Each row below holds a small network's activations on one input, seen along a few directions.
Each table varies a few parts of the input and shows all the possible inputs, shuffled.
Descriptions start from the smaller parts, as in this example, which fits no table here: one of 3 separate values, together with either a single point or one of 11 places around a ring or (one of 4 places along a line, together with one of 8 places around a ring).
Shared parts are said once, and a part with two or three values counts as separate values.
In the rows, zero is written as 128.

Other details of the inputs shift rows strongly along two fixed directions, in all tables alike. That doesn't count.

Table:
x1: [ 69 107 113  41  90 129 159  40 131 145 123]
x2: [167  94 187 114  92  73 212 113 152 161 165]
x3: [ 84 143  50 104 149 181  61 126 104  86 120]
x4: [ 78 164 108  86 220 149  81 106 104  86  93]
x5: [152 140 167 141  96  78 178 112 120 164 159]
x6: [ 75 154  71 121 150 182  64 115  77  81 122]
x7: [180 165 135 172 148  83  94 217 156 161 176]
x8: [ 76 156  91 107 172 199  73 120  79 106 121]
x9: [147 151 119 156 136 121 119 217 138 154 145]
x10: [111 130  73 131 157 167  91 184 115  73 115]
x11: [163 124 145 188  60  78 199 141 117 153 162]
x12: [ 98 122 153  86 131 124 139  56 173 122  77]
x13: [177 148 101 205 122 101 102 229 146 139 173]
x14: [166 113 195 112  91  69 220 106 131 156 149]
x15: [131  88 120 151  58 108 195  91 129 146 164]
x16: [176 144 145 198 140 130  82 210 120 167 118]
x17: [175 151 140 161 183  66 132 206 172 144 143]
x18: [130 108 163 102 104  42 226 127 176 165 114]
x19: [114 173 105 104 241 154  74 103  95  80 105]
x20: [155 156 130 197  99 127  78 185 157 122 127]
x21: [126  89 124 121  72 122 199 108 151 179 155]
x22: [ 42  77  93  69  89 183 177  31  86  77  98]
x23: [ 91  93 140  72  85 140 132  18 114 158  94]
x24: [131 135  93 164 137 165  46 141  97 114 102]
x25: [150 141 147 107 183 151  46 140 112 118  93]
x26: [148  81 117 161  76 107 197 160 153 130 149]
x27: [ 89  89 125  66 144 124 188  16 135 123 117]
x28: [147  87 149 166  59  98 238 120 116 127 141]
x29: [116 115  84 146 166 201  46 137  87  73  77]
x30: [131 120  81 161 171 179  90 157 102  69 142]
x31: [146 104 178  83  80  62 210 138 165 165 136]
x32: [ 91  86 143  66 129 123 159  19 130 140  61]
x33: [188 172 147 210 149 112 126 221 109 154 165]
x34: [ 83  82 111  13 125 165 149  16 134 117 124]
x35: [111 159  91 108 197 175  41 105 101 103 152]
x36: [131 154 154  92 160 160  56 121 153 101 101]
x37: [139 113 201 105  77  60 217 127 140 162 139]
x38: [188 151 136 211 151 116 119 227 131 158 180]
x39: [104 159 103 128 162 214  31 124 132 106 102]
x40: [171 137 149 212 103 121 111 220 165 106 118]
x41: [ 81 114 147  69  73 149 129  17 155 140 104]
x42: [147 188 153 168 152  89  90 209 116 145 155]
Each input here is: one of 6 places along a line, together with either one of 2 separate values or one of 5 places around a ring.
The inputs of x2 and x38 match in every part but the place on the line of 6. If x36 is changed in the same way as x2 into x38, which row does it become?
> x39
The inputs of x21 and x26 match in every part but the place on the line of 6. If x33 is changed in the same way as x21 into x26, which row does it become?
> x28
List by row number the other rows that have the place on the line of 6 in common with x4.
> x12, x17, x18, x19, x27, x32

Table:
x43: [147 106 159 153  62  81 198 157 151 166 144]
x44: [ 71  86 112  77  82 166 164  15 115 115 109]
x45: [145 154 117 163 156 137  83 192 108 113 127]
x46: [126 132 111 132 131 140 107 155 121 121 129]
x47: [158  92 162 164  64  73 216 135 143 165 140]
x48: [118 110 120 124  96 132 143 105 133 125 129]
x49: [ 97 143  92 112 167 187  68 121  94  91 110]
x50: [ 81 107 109  65 104 164 151  16  92 138 142]
x51: [146 162 139 130 200 129  82 173 124 114 125]
x52: [119 144 119  87 163 154  85 100 136 120 104]
x53: [178 124 147 187 106  80 157 201 150 153 151]
x54: [110 148 129 106 164 149  59 111 134 130 106]
x55: [148 116 176 113 108  90 170 115 143 147 123]
x56: [133  86 144 133  63  99 215 101 152 159 140]
x57: [152 174 132 134 189 138  58 164 129 118 110]
x58: [ 96 134  99 111 145 177  98 108 102 100 115]
x59: [107 155  88  99 173 179  62 106  96 117 154]
x60: [127 104 143 134  78 108 179 122 124 145 126]
x61: [137 151 157 139 146 115  88 139 137 147 111]
x62: [141 156 109 163 152 146  78 178 132 109 138]
x63: [151 100 163 161  51  77 208 129 144 159 138]
x64: [180 151 132 200 153 105 104 221 126 129 143]
x65: [162 156 132 181 136 111 109 223 139 134 147]
x66: [ 90  96 137  49 124 137 168  43 137 132 113]
x67: [152 143 136 178 120 118 125 173 132 127 139]
x68: [ 75 133 103  54 191 174  90  54 101  83 105]
x69: [152 163 134 122 192 134  59 173 132 109 125]
x70: [ 85 117  83  94 160 196  91  67  96  89 107]
x71: [141 155 104 159 157 145  66 180 126 105 134]
x72: [155 107 162 170  60  76 196 143 145 157 141]
x73: [169 142 172 150 137  59 159 189 158 150 150]
x74: [ 90 113 129  73 120 109 182  48 126 132 111]
x75: [154 148 112 169 165 136  85 194 130 118 141]
x76: [ 92  94 114  89  85 141 163  76 124 131 120]
x77: [122 125  94 126 155 160  92 128 116 106 125]
x78: [115 120 116 126 111 144 125 114 133 120 130]
x79: [148 140 153 139 124  57 176 159 158 157 142]
x80: [ 94  77 125  96  74 140 203  38 125 135 119]
The inputs of x79 and x74 match in every part but one. If x77 is changed in the same way as x79 into x74, which row does it become?
> x47
Describe the family of inputs behind these rows.
> one of 2 separate values, together with either a single point or one of 6 places along a line or (one of 3 separate values, together with one of 4 places along a line)
Which other rows does x51 become when the place on the line of 6 takes its other values? List them by row number.
> x55, x57, x61, x68, x74
Which other rows does x60 become when the place on the line of 4 takes its other values? List them by row number.
> x45, x49, x58

Table:
x81: [ 72 162  63  82 166 169  55 106 119  86 101]
x82: [153 159 162 146 111  85 118 162 125 178 154]
x83: [143  75 169 150  51  77 236  88 132 138 101]
x84: [163 125 159 170 120 101 117 167 172 136 109]
x85: [191 129 147 130 185  79 173 157 170 140 164]
x86: [136  68 196 112  57  86 198 102 168 173 121]
x87: [ 97 122 102  94 157 190  52  83 110 126 142]
x88: [110 110 108  73 110 197 127  48 104 128 143]
x89: [ 95 100  67  88 133 186 121  95 128 112 108]
x90: [187 161 136 184 151 123  98 205  84 127 176]
x91: [ 94 109  84  76 133 176 129 100  81  81 136]
x92: [116 169 107 112 166 130  60 189 120 118 131]
x93: [ 98 112 165  78 108 144 175  78 110 126 108]
x94: [ 66 139  87 109 144 158 122 100 119  83 119]
x95: [134 175 121 126 193 140  31 167 118 117  79]
x96: [112  81 132  44 152 107 188  25 169 136 145]
x97: [177 144 155 158 117 115 105 180 140 164 179]
x98: [146 100 151 116  64  94 184 158 165 158 166]
x99: [172 154 123 188 160 124  59 197 140 160 153]
x100: [ 98 151 120  62 122 161  95  61  97 137 137]
x101: [158 107 141 165  66 111 188 106 153 168 146]
x102: [131 160 154  88 146 138  82 136 117 121 105]
x103: [185 151 142 193 155 127  92 209 154 116 105]
x104: [ 71  98 128  59  74 137 217  69 116 134 137]
x105: [ 95 133 143  91 111 125 116  62 139 111  81]
x106: [ 98 147  81 124 171 194  26  80 124  93 135]
x107: [101 108 107  89 165 183  62  84 131 110  80]
x108: [136 164 130 167 164 108 112 240 120 126 151]
x109: [155  84 155 104 135  52 251  78 137 140 159]
x110: [151 175 148 184 165 113  95 208 103 150 163]
x111: [183 152 149 195 152 125  87 204 159 107 113]
x112: [ 83 160  66  82 177 166  48 127 111 105  98]
x113: [ 77 145 119 110 172 175  87  82 110  74  83]
x114: [139  82 169 152  63  83 214  90 133 121 108]
x115: [146  65 171 142  59  77 235  97 125 158  99]
x116: [122  99 162 143  56  79 235  84 128 199 140]
x117: [ 91 127 104 101 174 193  36  79 138  72  88]
x118: [113 112 123  66 143 205 102  78 113  95  99]
x119: [155 168 143 127 116  89 122 212 139 147 154]
x120: [ 86 117 137  90  56 110 172   9 134 153 125]
x121: [ 61  94 109  91  74 123 219  56 133 127 115]
x122: [184 157 115 193 160 140  78 200 129 153 146]
x123: [ 87 131 107  77 114 145 114  39 108 157 110]
x124: [177 143 144 195 142 103 113 200  92 142 168]
x125: [113 110 166 154  49  79 229  69 139 167 150]
x126: [158 102 172 128  98 112 177 135 104 125 125]
x127: [158 144 111 182 136 104  97 220 171 126 147]
x128: [136  83 140  96  45 118 227 118 153 154 151]
x129: [153 122 125 147 121 124 137 202 145 135 150]
x130: [159 143 103 196 141 100 129 219 121 102 142]
x131: [ 83 148 111 113 177 174  88  96 106  84  77]
x132: [ 92 118  76 101 168 175  90 131  79  77 128]
x133: [117 139 133 130  83  77 155 137 161 135 130]
x134: [136 113 173  67 116  32 237  62 172 173 145]
x135: [173 119 171 154 126 120 131 183 144 141 117]
x136: [127 137 104 165 141 146 101 106  93  96 143]
x137: [113 111 101  96 162 196  84  87 120 105  74]
x138: [175 162 114 215 159 117  90 193  99 116 151]
x139: [ 85 112 153  88 133 148 146  84 105 121  95]
x140: [139  71 181 127  72  89 214 105 113 144 114]
x141: [155 176 140 207 141  97 123 190 124 148 152]
x142: [ 80 127 126  70 120 145 113  42 129 113  67]
x143: [149 134 169 169 132  90 157 178 133 154 104]
x144: [159 142  95 187 165 114 104 230 107 111 137]
x145: [148 122 120 184 106  90 161 181 130 105 149]
x146: [ 87 116  59  93 139 196 106  88 131  84 107]
x147: [161 111 151 173  61 103 187 109 158 160 153]
x148: [163 134 139 182 104 101 122 151 158 161 155]
x149: [ 82  96  75  81 130 169 106  88 140 120 113]
x150: [184 145 173 154 143 116  87 211 151 135 136]
x151: [140 120 171 105 157  48 241 102 154 156 158]
x152: [120 143  93 124 181 163  40 193 134 104 144]
x153: [119 161 130 121 148 156 109 128  89 132 156]
x154: [104 109 104  90 128 192 106  63 104 129 134]
x155: [106 122  76 123 164 182  85  78  67 108 122]
x156: [160 137 118 181 117 112 132 200 166 116 146]
x157: [ 62 119  81  87 142 161 139  91 108 114 107]
x158: [154 149 115 185 143 109  81 219 172 112 153]
x159: [ 96 148 132  73 169 159  54 106 107 109  85]
x160: [151 171 140 166 113  86 112 149 138 160 139]
Describe the family of inputs behind these rows.
> one of 5 places around a ring, together with either a single point or (one of 3 separate values, together with one of 5 places along a line)
The inputs of x145 and x133 match in every part but the place on the ring of 5. If x115 is changed in the same way as x145 into x133, which row does it become?
> x95
The inputs of x97 and x153 match in every part but the place on the ring of 5. If x99 is changed in the same way as x97 into x153, which row does it become?
> x116
The inputs of x84 and x131 match in every part but the place on the ring of 5. If x98 is changed in the same way as x84 into x131, which row does it become?
> x104

Table:
x161: [ 87 146  65 103 123 182  60  99 123  92 106]
x162: [ 89 105 106  91  95 145 188  93 110 118 142]
x163: [108 106 121 106  38 127 166  54 138 153 133]
x164: [ 93 106  91 110 148 209  64 115 126  92  83]
x165: [108 146 143 106 194 150  73  89 138 100 108]
x166: [178 114 160 209  86  48 188 178 125 184 162]
x167: [187 194 156 176 212 105  80 213 138 139 112]
x168: [ 82 158 118  73 190 165  55  81 126 111 136]
x169: [112 115  74 115 169 162 118 129 130  75 127]
x170: [134 103 136 130  39 110 175  63 143 155 126]
x171: [168 176 143 201 146 126  75 212 102 122 147]
x172: [120 133 106 124 169 178 114 114  88  84 126]
x173: [121  96 160  63  82  74 189  98 150 155 120]
x174: [131 169 126 161 137 149  75 178  97 120 150]
x175: [175  92 146 165  98  83 213 142 159 141 157]
x176: [ 81  82 106 111  70 108 194  77 115 152 128]
x177: [177 127 159 203  49  56 178 194 171 152 123]
x178: [102  79  95  90  82 121 210  82 152 129 152]
x179: [ 82 168  90  62 193 169  77 102 122 115  97]
x180: [155 166 108 197 171 110  71 220  98 142 163]
x181: [134 135 134  72 179 140  74  96 108 113 115]
x182: [182 146 133 193 154 154  49 216 138 140 137]
x183: [117  71 138 115  83 171 146  66 142 138  98]
x184: [173 132 157 192 109  77 194 224 133 130 150]
x185: [ 91 118  84 137 158 148 104 124  93  98 103]
x186: [119 119 156  77 111 110 191  44 135 173 112]
x187: [ 95 152 124  84 199 165  55  69 125 103 124]
x188: [109 139 122 137 139 177  90 107  92  90 105]
x189: [ 89 134 110 128 131 168 101 123  96  82  97]
x190: [156 139 123 199 164 113 100 183 103 126 130]
x191: [ 89 158 102  76 203 168  85 100 119  97  74]
x192: [130  96 144 119  79 118 217  83 110 145 156]
x193: [136 144 137  79 166 124  82 131 116 129 134]
x194: [117 123  67 101 182 185  90  89 110  85 148]
x195: [164 116 179 122 119  57 167 173 152 137 109]
x196: [165 147  99 160 165 125 107 196 135 122 183]
x197: [153 120 155 152  78  88 212 157 121 163 181]
x198: [ 97 110 165  99 118  95 170  87 166 127 108]
x199: [105  83 126  98  73 170 139  75 138 158 128]
x200: [161 187 160 174 177  72  79 243 172 138 153]
x201: [200 165 169 158 200  92  65 219 130 117 118]
x202: [102 135 138  65 124 125 164  60 130 168 123]
x203: [118 105 122 122  70 143 145  51 136 122  99]
x204: [110  70 138 113  39 133 183 103 164 167 120]
x205: [156 135 170 192  51  65 187 210 143 163 152]
The inputs of x186 and x167 match in every part but one. If x170 is changed in the same way as x186 into x167, which row does it become?
> x203
The inputs of x201 and x193 match in every part but one. If x172 is changed in the same way as x201 into x193, which row does it become?
> x197
Describe the family of inputs behind these rows.
> one of 5 places around a ring, together with either one of 3 separate values or one of 6 places along a line
List by row number the other rows that have the place on the ring of 5 in common with x198.
> x164, x169, x177, x184, x185, x189, x191, x195
A walk changes only the place on the ring of 5. It starts at x187 and steps to x168. List the rest of the walk in order.
> x200, x198, x165

Table:
x206: [105 166 116  75 226 151  50 115 116  88  95]
x207: [128 162 157  98 173 101 115 127 137 138 120]
x208: [107 112 109 117 109 112 182 113 129 138 152]
x209: [159 153 122 179 165 140  85 183 126  96 133]
x210: [128 137 117 151 132 131 119 134 118 103 123]
x211: [115 103 131 118  98 119 179 118 110 124 131]
x212: [103 142  90 126 171 185  47 116  99  94  88]
x213: [157  91 168 166  66  93 188 129 150 166 116]
x214: [ 96 117 119 115 100 143 152  67 114 117 126]
x215: [126 111 136 131  87 121 167  82 125 138 148]
x216: [143 168 129 161 140 140  56 195 144 127 122]
x217: [166 178 157 126 200  98  76 176 138 145 146]
x218: [111  98 118 100 119 154 157  97 108 108 124]
x219: [160 158 122 175 158 141  58 178 115 138 131]
x220: [138  99 132 146  84  70 220 148 147 152 152]
x221: [153 104 158 140  69  87 208 138 125 167 168]
x222: [159 164 127 161 143 140  46 194 144 135 138]
x223: [108 107  96  99 118 135 166  86 121 134 160]
x224: [ 80 102 131  23 160 156 138  11 132 109  88]
x225: [156 132 154 167  88  96 122 188 164 147 120]
x226: [170 136 153 175 112 112 102 205 170 139 123]
x227: [ 68 106 102  82 110 184 116  28 101 122  89]
x228: [ 89 132  93  93 148 179 109 101  86  99 126]
x229: [148  95 134 146  95  84 214 146 153 147 154]
Describe the family of inputs behind these rows.
> one of 4 places along a line, together with either a single point or one of 5 places along a line
The inputs of x228 and x221 match in every part but the place on the line of 4. If x207 is changed in the same way as x228 into x221, which row does it become?
> x217
A walk changes only the place on the line of 4. It starts at x219 and steps to x227. List the rest of the walk in order.
> x212, x213
